Each row below holds a small network's activations on one input, seen along a few directions.
In each table, some parts of the input vary, and every possible input appears once, in random order.
A made-up example of a description, with smaller parts first: one of 3 separate values, together with either a single point or one of 11 places around a ring or (one of 4 places along a line, together with one of 8 places around a ring).
Shared parts are said once, and a part with two or three values counts as separate values.
In the rows, zero is written as 128.

A family of inputs:
r1: [140 147 202 167 109 120 131 177 102  41 119 111 178  34 105  72]
r2: [135 143 118 121 143 127 127 133 123 138 139 118 123 133 129 116]
r3: [132 109 126 124 120 131 126 116 141 139 117 142 121 143 135 142]
r4: [128 109 128 123 118 135 125 117 132 138 125 142 122 150 129 147]
r5: [122 148 115 129 145 125 128 123 118 130 144 120 129 130 130 121]
r6: [120 116 128 125 123 130 127 113 138 137 125 143 128 141 130 154]
r7: [150 133 113 118 142 120 127 138 128 141 127 119 111 131 138 107]
r8: [143 137 120 118 143 122 131 138 122 141 133 123 115 133 133 108]
r9: [152 127 117 120 141 117 132 142 127 145 124 122 113 134 136 100]
r10: [107 119 123 130 123 134 122 107 131 130 133 137 126 145 128 160]
r11: [127 142 112 124 145 127 125 125 120 133 144 116 125 129 129 119]
r12: [141 140 115 118 142 125 126 133 126 140 135 116 118 128 131 115]
r13: [130 139 114 122 145 124 126 126 124 137 140 114 124 129 129 115]
r14: [103 126 208 154  81 128 132 183 107  38  89 122 194  46 103  99]
r15: [ 99 129 122 138 115 139 127 106 133 129 137 135 134 141 122 167]
r16: [103 122 122 135 118 135 125 106 132 130 136 139 134 143 126 161]
r17: [117 121 127 126 118 137 124 111 140 137 128 136 126 143 130 152]
r18: [159 127 112 118 138 116 135 145 131 145 120 124 106 126 138 100]
r19: [111 118 123 127 122 134 124 109 141 136 130 131 128 141 126 157]
r20: [144 106 126 121 117 133 133 125 140 141 112 144 113 146 132 139]
r21: [135 106 129 124 125 129 131 122 141 141 114 145 117 144 133 140]
r22: [118 152 115 132 143 129 131 122 118 130 147 119 132 126 124 126]
Describe the family of inputs behind these rows.
Answer: one of 2 separate values, together with either a single point or one of 10 places along a line
Changing only the choice among 2 separate values turns r9 into r21. The same change can be made to r7. Which row results?
Answer: r3

A family of inputs:
r23: [103 136 153 153  89 161 146 178  96  82  81 116 167 120 103 107]
r24: [172 147 161 124 148  92 123 136 119 103 163 110 135  51 123  90]
r25: [ 91 117 169 152  81 121 131 163  88  91 105 152 161 115 126 129]
r26: [142 121  52  55 146 106 130 142 150 233 104  92  97 182 151 107]
r27: [182 132  97 147 161 125 112  95 106 195 192 150  67 213 160 118]
r28: [155 144 163 126 144  96 136 142 128 102 143 107 154  53 112  91]
r29: [138 155 154 133 139 146 130 162 121  69  98 112 151  87 121  83]
r30: [ 40 142  88 132 146 133 109  59 126 157 207 115 142 161 111 207]
r31: [120 115  53 120 165 116 158  96 169 172 126 171  65 162 148 171]
r32: [152  52 165 125  66 159 116  68 188 139  96 166 115 160 128 213]
r33: [113 145 153 142 124 153 118 167 116  64  93 118 154 105 126  91]
Describe the family of inputs behind these rows.
Answer: either one of 5 separate values or one of 6 places along a line

A family of inputs:
r34: [219 105 165 153  88 141 136 139 137 122 117 114  94 105 129 102]
r35: [163 129 157 124 116 131 119 167  76 119 103 144 120 139 142  92]
r36: [182 139 148 119 166 108 131 183  88  98 115 130 133  95 134  40]
r37: [122 182 165 186 151 129 114 116 128  63 187 121 149  51 110 115]
r38: [119  78 144 111 102 113 139 130 130 137  93 186 109 170 165 146]
r39: [174  65 144 138  72 122 155  99 176 139  90 170  97 134 137 174]
r40: [119 125  29  93 167 147 117  60 184 208 120 138  57 237 165 184]
r41: [ 99 149 131 123  93 126 133 187 108 110  81  91 158  90 124  83]
r42: [ 59 106 140 141 114 135 141 113 127 121 123 156 157 159 123 172]
r43: [146 162  30 101 169 128 121  98 127 225 175 119  66 221 144 137]
r44: [109 176 158 177 108 153 120 107 100  77 188 111 138  99 111 156]
r45: [134 129  37  77 179 132 111  69 164 235 165 105  78 212 161 169]
r46: [ 77 102 131 176  99 155 141  73 141  93 157 159 136 130 102 220]
r47: [233 114 163 155 146 121 145 166 153  94 127 107  95  66 115  52]
r48: [116 179 155 151 166 107 129 154  97  91 136 115 182  74 113  75]
r49: [ 89 126 156 145 116 151 102  72 128  90 180 122 155 112  96 192]
r50: [ 54  91 119 118  89 129 148 159 156 127  69 154 146 131 127 157]
r51: [ 76 116 128  94 107 125 116 167 140 117  76 106 172 106 114 126]
r52: [ 98 170 151 155 124 130 126 147  79 101 136 116 169 128 118 109]
r53: [142  91 161  90 122 120 102 129 116 135 101 145 134 140 146 121]
r54: [115 163 123 108 141 103 144 189 121  94 104  95 175  45 126  47]
r55: [193  84 167 112  94 133 122 113 164 139 116 132 114 125 123 143]
r56: [159 163  19 101 212 101 151 110 119 225 189 117  60 169 144 106]
r57: [ 75 130 151 123 132 132 109 125 114 111 124 119 179 135 103 153]
Describe the family of inputs behind these rows.
Answer: one of 4 places along a line, together with either a single point or one of 5 places along a line
List by row number the other rows that have the place on the line of 4 in common with r57.
Answer: r45, r49, r51, r53, r55
Which other rows does r38 become when the place on the line of 5 takes its other values? List them by row number.
Answer: r39, r42, r46, r50

A family of inputs:
r58: [ 62 118 188 112 106 110 138 187 112  85  59 115 186  65 124 103]
r59: [133 172  99  77 156  85 158 209 103 147  77  97 130 102 132  66]
r60: [140 118  77  96 186 122 123  92 149 180 146 153  89 180 156 149]
r61: [ 71 164 182 168 141 143 108 114 115  40 153  92 205  84  82 127]
r62: [ 76 111 124 157  99 152 138 101 131 125 121 167 149 151 124 202]
r63: [169 117  93  74 161 135 115  97 160 197 139 121  92 169 127 132]
r64: [228 161 141 161 163  97 164 164 129 140 136 125 101  82 130  34]
r65: [148 115  87  86 175 131 123  98 161 187 146 132  93 176 147 143]
r66: [ 68 119 145 156  80 154 133 116 121 130 131 143 162 155 110 183]
r67: [131 217  94 162 199 121 102 145 117 118 199  50 122  83 119  72]
r68: [173 108 240 169  97  93 131 157 124  56 119 160 156  66 115 101]
r69: [144 142 219 160 101 147 121 117  85  27 169 134 176  56 101 151]
r70: [135 107 186 133  67 154  90 162 127  92  65 144 155 122 153 122]
r71: [148  65 196 145  90 117 131 200 111  56  81 147 144  72 116  81]
r72: [ 73 120 134 157  95 154 133 110 117 128 125 153 152 160 109 192]
r73: [209 123 104 130 155 112 169 201 106 125  93 119  98  96 120  23]
r74: [192  96 103  85 141 125 112  92 138 210 139 100 102 163 129 134]
r75: [120 131  84 109 154 124 123  99 106 171 153 147  96 191 151 150]
r76: [188 189 119 154 153 140 137 126  88 113 188 100 100  68 130  80]
r77: [113  91 119 118  85 153 133  95 194 139 109 135 102 137 118 185]
r78: [118 191  80 112 155  91 128 171 115 125 154  82 149  78 131  54]
r79: [116 141  94 111 147 124 118 111  96 173 158 131  93 197 137 139]
r80: [ 99  89 116 133 104 144 138  92 196 129 113 133 110 144 127 190]
r81: [110 140 101 110 132 127 123 119 101 174 162 124 105 190 142 138]
r82: [ 49 138 174 135 104 121 120 144 118  60 124 113 224  59 104  97]
r83: [121 127  79 112 175 114 123  95 120 168 150 151  95 186 162 146]
r84: [190 149 120  97 129 140 116 151 122 141  85 114 106 175 161  68]
r85: [ 91  99 106 138 116 141 136  86 175 128 114 169 106 145 130 197]
r86: [ 80 111 109 153 114 138 133  89 139 123 118 174 126 153 132 193]
r87: [145  72 127 128  61 132 124 100 164 152 113 113 115 134 119 189]
Describe the family of inputs behind these rows.
Answer: one of 2 separate values, together with either a single point or one of 6 places around a ring or one of 8 places along a line
Changing only the choice among 2 separate values turns r77 into r63. The same change can be made to r68. Which row results?
Answer: r64

A family of inputs:
r88: [133 107 136 141 112 163  98  95 155 124 114 147 114 150 132 168]
r89: [138  92  72  86 113  98 153 146 131 198  84 125  67 173 164 155]
r90: [108 116 129 157 109 149 111  88 141 124 135 158 114 151 145 149]
r91: [161 125 147 101 155 108 133 187 110 145  87 121 120 146 144  45]
r92: [ 87 153 145 135  93 118 117 151  92  94 127 118 181 110 128 102]
r93: [128 128 159 156 107 135 135 156 137  90 105 117 159  50 108 105]
r94: [ 81 157 140 140 116 128 119 164  75  83 118 124 171 115 118 123]
r95: [156  85 171 124  99 138 121 113 136 109 151 119 132 125 107 157]
r96: [132 116 165 150 103 138 149 158 150  78 103 103 151  57 103 106]
r97: [ 94 146 154 126 101 138 113 149 107 103 104 111 189 105 127 112]
r98: [ 85  92 114  79 126 127 133  86 171 137 108 134 125 169 124 189]
r99: [110 154  38 119 159 125 139 114 145 211 171  88  97 182 107 140]
r100: [151 173  63 137 151 148 137  98 135 179 172  99 100 168 138 119]
r101: [ 71 111 101 129 146 126 132 110 139 157 134 164 141 163 135 180]
r102: [129 201 106 102 198 115 106 144 103 146 172  87 110 133 148  72]
r103: [190 115  99 104 103 143 139 145 138 169  97 155  74 164 162 124]
r104: [128 110 164 145 115 133 134 101 108 113 156 143 130 121 117 148]
r105: [137 104 137 132 105 159 105  93 165 114 113 140 106 154 131 169]
r106: [153  99 164 140 110 141 106 110 122 129 143 133 140 112 112 154]
r107: [ 90  90 112  91 133 138 125  96 163 139 112 141 127 161 123 187]
r108: [ 80 103  99 114 142 128 124  98 148 157 124 152 135 159 131 178]
r109: [131 122 158 160 128 120 131 117  95 113 156 151 131 127 110 159]
r110: [100 132 128 169 122 140 121 101 133 124 139 164 120 156 144 161]
r111: [114 133 154 157 101 121 143 154 121  74 125 127 143  54 105 101]
r112: [209 112 139  96 135 120 145 142 114 161 115 152  97 141 135 101]
r113: [204 106 134 131 162  90 150 181 141 117  88 131 129 101 132  32]
r114: [164 194 101 114 200  90 123 138 130 123 177 101 111  84 156  68]
r115: [111 155 151 165 114 106 145 166 107  69 123 138 144  67 100 117]
r116: [ 99 134 158 122  93 135 116 149 120  98 106 100 183 106 126 108]
r117: [168 176 101 116 190 123 135  88 108 164 180  98  99 136 126 110]
Describe the family of inputs behind these rows.
Answer: one of 5 places along a line, together with either one of 2 separate values or one of 4 places along a line
Changing only the place on the line of 5 turns r101 into r115. The same change can be made to r98. Which row results?
Answer: r96
Which other rows does r99 become when the choice among 2 separate values takes its other values? List them by row number.
Answer: r89
Which other rows does r108 become when the place on the line of 5 takes its other values? List them by row number.
Answer: r90, r92, r104, r111

A family of inputs:
r118: [137  58 144 126  74 159 122 100 137 161 115 163 112 162 130 183]
r119: [ 38 126 113 105 123 150  95 110 116 148 109 154 137 204 143 204]
r120: [207 127 108 100 163  91 127 128 144 182 124 111  71 137 137 104]
r121: [ 83 132 105 184 129 138 131  46 132 123 209 172 100 146 117 234]
r122: [122 162  39  83 163 105 135 140 152 201 149  72  87 137 136  85]
r123: [192 148  85  96 178 113 139 138  89 161 139 155  88 183 166  79]
r124: [167 128  78 112 190 115 140 138 177 182 144  98  75 147 135  90]
r125: [161 126 181 154  85 123 123 174 129  47  88 112 145  41 123  98]
r126: [ 48 125  93  94 107 140 126  78 188 157  97 134 143 164 136 208]
r127: [ 80 150 180 153 129 106 129 185  68  79 107 112 206  87 119  92]
r128: [149 137 208 163  79 133 134 181 107  58 101 138 155  55 134  76]
r129: [127 165  44  89 176 112 113 143  95 185 147 111 110 171 168  87]
r130: [126 149 210 167  95 108 141 189  72  64 106 153 177 104 120  63]
r131: [124 154 204 148 132 133  95 108 102  50 197  99 181  56 102 108]
r132: [144  57 128 121  72 132 123  88 182 153 101 146 125 159 124 200]
r133: [ 95  68 111 130 116 146 132  71 203 145 107 159 129 159 122 189]
r134: [173 190  88 160 172 164 120  79 126 162 202  86 103 159 116 128]
r135: [214 135 117 100 170 118 137 130 118 182 131 145  78 142 153  95]
r136: [ 86 147 146 129 112 114 164 182 115  74 104  90 192  32  79 100]
r137: [ 95  82 133 122  99 158 123 102  98 134 112 165 104 211 134 180]
r138: [121 120 171 153 123 130 139 178 139  42  99 112 171  32  95  86]
Describe the family of inputs behind these rows.
Answer: one of 3 separate values, together with either a single point or one of 6 places around a ring
Changing only the choice among 3 separate values turns r135 into r118. The same change can be made to r124. Which row results?
Answer: r133
Which other rows does r125 become when the place on the ring of 6 takes its other values? List them by row number.
Answer: r127, r128, r130, r136, r138
